These are the activations of a small neural network, seen along a few directions. Each row is one input.
Each table varies a few parts of the input and shows all the possible inputs, shuffled.
A made-up example of a description, with smaller parts first: values(3) and (point or line(11) or (ring(5) and line(6))).
Shared parts are said once, and a part with two or three values counts as separate values.
In the rows, zero is written as 128.

Other details of the inputs shift rows strongly along two fixed directions, in all tables alike. That doesn't count.

Rows:
R1: [112 145 122 159 129 141 155 107 128 154 131  88  99]
R2: [ 93 160 114 153 137 150 148 122 136 137 117  93  95]
R3: [137 142  92 131 165 116 109 155 148 130 135 140 145]
R4: [163 157  92 161 145  86 123 131 134 125 189 138 164]
R5: [111  92 169  55  69 136 138 142 111 127  68 148 138]
R6: [105 162 108 140 127 149 136 137 144 144 127 113 101]
R7: [175 151 110 154 187  97 118 135 125 140 186 166 140]
R8: [159 141 102 164 171 106 103 139 125 128 193 144 150]
R9: [ 92 145 127 150  85 167 126 113 118 154 120  57  97]
R10: [107 149 113 172 107 145 151  95 121 133 130  61 118]
R11: [166 169  91 150 151  91 107 146 130 158 178 165 133]
R12: [160 144 107 149 206  92 135 151 138 112 175 164 130]
R13: [157 165  91 141 177 106 105 166 137 133 168 169 118]
R14: [138 136  82 107 146  98  70  84 196  93 145 147 110]
R15: [ 91 158 100 128  91 154 144 126 156 144  84  69 118]
R16: [102 157  96 143 119 136 151 119 149 130  91  74 125]
R17: [160  74 154  35 106  85  83  92 164  65 125 220 144]
R18: [150 128 122 160 177 121 100 147 131 116 146 122 146]
R19: [108 134 122 170 127 150 155  99 121 129 136  55 107]
R20: [165  72 192  88 134 103 135 124  82  98 155 189 172]
R21: [ 99  74 192  71  92 180 140 136  96 128  85 166 100]
R22: [155 130 101 164 177 109  83 162 138 124 161 147 154]
R23: [109  75 190  82  58 152 119 139  97 127  71 132 132]
R24: [143 138  94 136 172  97 144 139 146 111 132 123 147]
R25: [106  77 205  72 108 177 151 127  93 117  85 152 100]
R26: [ 93 140 120 133 131 171 138 125 141 134  84  62 104]
R27: [162  94 173  85 107  77 155 120  93 123 138 215 170]
R28: [165 100 168  77  91  84 144 132 104 134 144 220 169]
R29: [111 149 114 154 124 159 122 122 126 170 136 111  97]
R30: [ 96 120 131 164 120 164 139 118 131 127  93  49 105]
R31: [112  75 188  95  72 135 147 118  97 109  74 130 151]
R32: [ 93 142 118 155  88 161 123 127 141 143  95  62 118]
Description of these inputs: values(2) or (ring(5) and ring(6)).
- List by row number the other inputs of the same sort as R14. => R17

Rows:
R33: [190 153 100 182 190  54 134 151 115 117 210 166 181]
R34: [177 141  97 151 228  90 108 166 141 108 191 185 148]
R35: [ 93 173  85 167 108 172 111  99 161 147 126  47  79]
R36: [109 189  62 175 135 130 130 121 167 146 118  66 118]
R37: [ 85 162  86 166 133 160 128 103 167 126  99  22  94]
R38: [108 168  74 181 157 150 104 127 162 126 130  52 105]
R39: [ 63 118 164 110  53 203 148 123 117 166  53  61  85]
R40: [124  93 179  81 110 138 132 117  99 126 120 188 109]
R41: [138  83 185 107  97 120 166 122  76 129 127 145 166]
R42: [129  72 178  90 116 133 123 132 108 109  99 162 138]
R43: [139  90 177  80  92 135 120 112 110 125 119 174 128]
R44: [178 165  84 149 206  81 114 178 132 138 189 189 146]
R45: [133  87 158  75  84 104 137  96 128 106 112 168 139]
R46: [126  97 162  79  83 121 136 144 109 122  99 165 153]
- What do these inputs look like to the network? => values(2) or (values(3) and line(4))
- Start at R40 and move only the line(4) part, one step at a time. The first step leads to R43. Which rows follow, in order? => R35, R45
- Change only the values(3) part in R38. List by row number the other rows that result. => R35, R46

Rows:
R47: [190 137 120 160 182  59 123 148 110 128 201 202 178]
R48: [ 56 126 126 137  74 189 130  85 151 129  48  14  83]
R49: [123 202  40 188 159 110 115 129 178 135 147  66 121]
R50: [139  86 179  63 101 126 118 123 110 121 127 194 122]
R51: [112  82 195  82  89 143 168 133  81 144  85 148 139]
R52: [ 61 141 127 134  56 189 141  68 144 141  73  21  75]
R53: [128 190  61 220 171 133 123 150 133 156 176  54 129]
R54: [112  68 206  94 117 161 171 125  79 103 104 135 115]
R55: [117  84 176  57  78 134 139 134 107 112  87 186 137]
R56: [123  60 188  59  88 131 129 114 122  98  79 160 147]
R57: [ 66 136 144 155  76 204 169 101 111 180  69  38  67]
R58: [198 113 107 110 199  57  87 154 144  88 178 229 182]
R59: [198 117 113 111 205  63  79 167 143  97 179 232 165]
R60: [125  77 189  53  76 139 133 103 108 114 107 181 133]
R61: [189 135 108 105 184  62  97 177 134 112 181 236 164]
R62: [131 195  48 190 165 121 104 110 181 138 172  77 105]
R63: [118  82 201 111  70 148 159 123  72 132 106 135 140]
R64: [129 199  60 213 180 139 130 155 141 160 160  52 121]
R65: [118 202  43 189 163 125 115 136 184 144 151  71 109]
- What do these inputs look like to the network? => point or ring(6) or (values(3) and line(4))
- Change only the values(3) part in R48. List by row number the other rows that result. => R49, R52
- Change only the values(3) part in R56. List by row number the other rows that result. => R62, R65

Rows:
R66: [ 96  98 156  73  58 145 140 111 133 113  60 109 132]
R67: [ 95  77 199 106  74 162 186 105  83 123  71  92 125]
R68: [148  88 172 101 106  96 163 149  84 123 115 169 183]
R69: [ 99 173 108 185 136 171 153 111 123 169 145  58  80]
R70: [181 176  54 145 186  53  92 152 176 110 182 173 170]
R71: [147 184  65 144 150  98  96 136 170 143 160 146 119]
R72: [178  92 145  68 144  63 117 122 132  84 155 236 168]
R73: [ 70 157 117 199 111 201 135 116 124 162 103   5  80]
R74: [142 167 101 186 168 133 109 142 119 156 183 114 118]
R75: [146 161  75 152 164 113  74 127 170 131 168 137 111]
R76: [ 91 157  86 152 128 150 127  92 172 116 103  43  97]
R77: [149  82 185 101 121 107 168 128  86 111 130 172 160]
R78: [ 83  82 199  87 110 201 159 157  84 133  70 125  86]
R79: [ 94  81 168  80  68 165 115 104 134 110  71 110 113]
R80: [142 167  96 187 175 120 144 129 124 143 176 108 125]
R81: [140 173  85 186 159 108 139 153 128 153 160 105 147]
R82: [138 180  64 150 145 106 101 133 172 135 148 126 125]
R83: [ 71 162 116 198 109 207 132 114 120 170 111  15  73]
R84: [184  76 145  74 146  65  93 138 133  72 145 212 192]
R85: [ 96 100 183 104  57 166 171 128  81 157  84 118 125]
R86: [132  91 155  73 109 107 132 105 137  91 110 165 141]
R87: [ 91  99 168  73  69 160 138  86 131 126  82 129  85]
R88: [151 182  85 176 160 110 131 154 121 169 181 133 135]
R89: [128  89 160  62 154 142 110 150 137 110  91 195 114]
R90: [181  84 146  75 141  74  88 138 131  89 156 233 172]
R91: [154 151  97 194 181 107 116 147 124 127 166 100 153]
- What do these inputs look like to the network? => values(2) and (point or (values(3) and line(4)))
- Change only the values(2) part in R91. List by row number the other rows that result. => R84
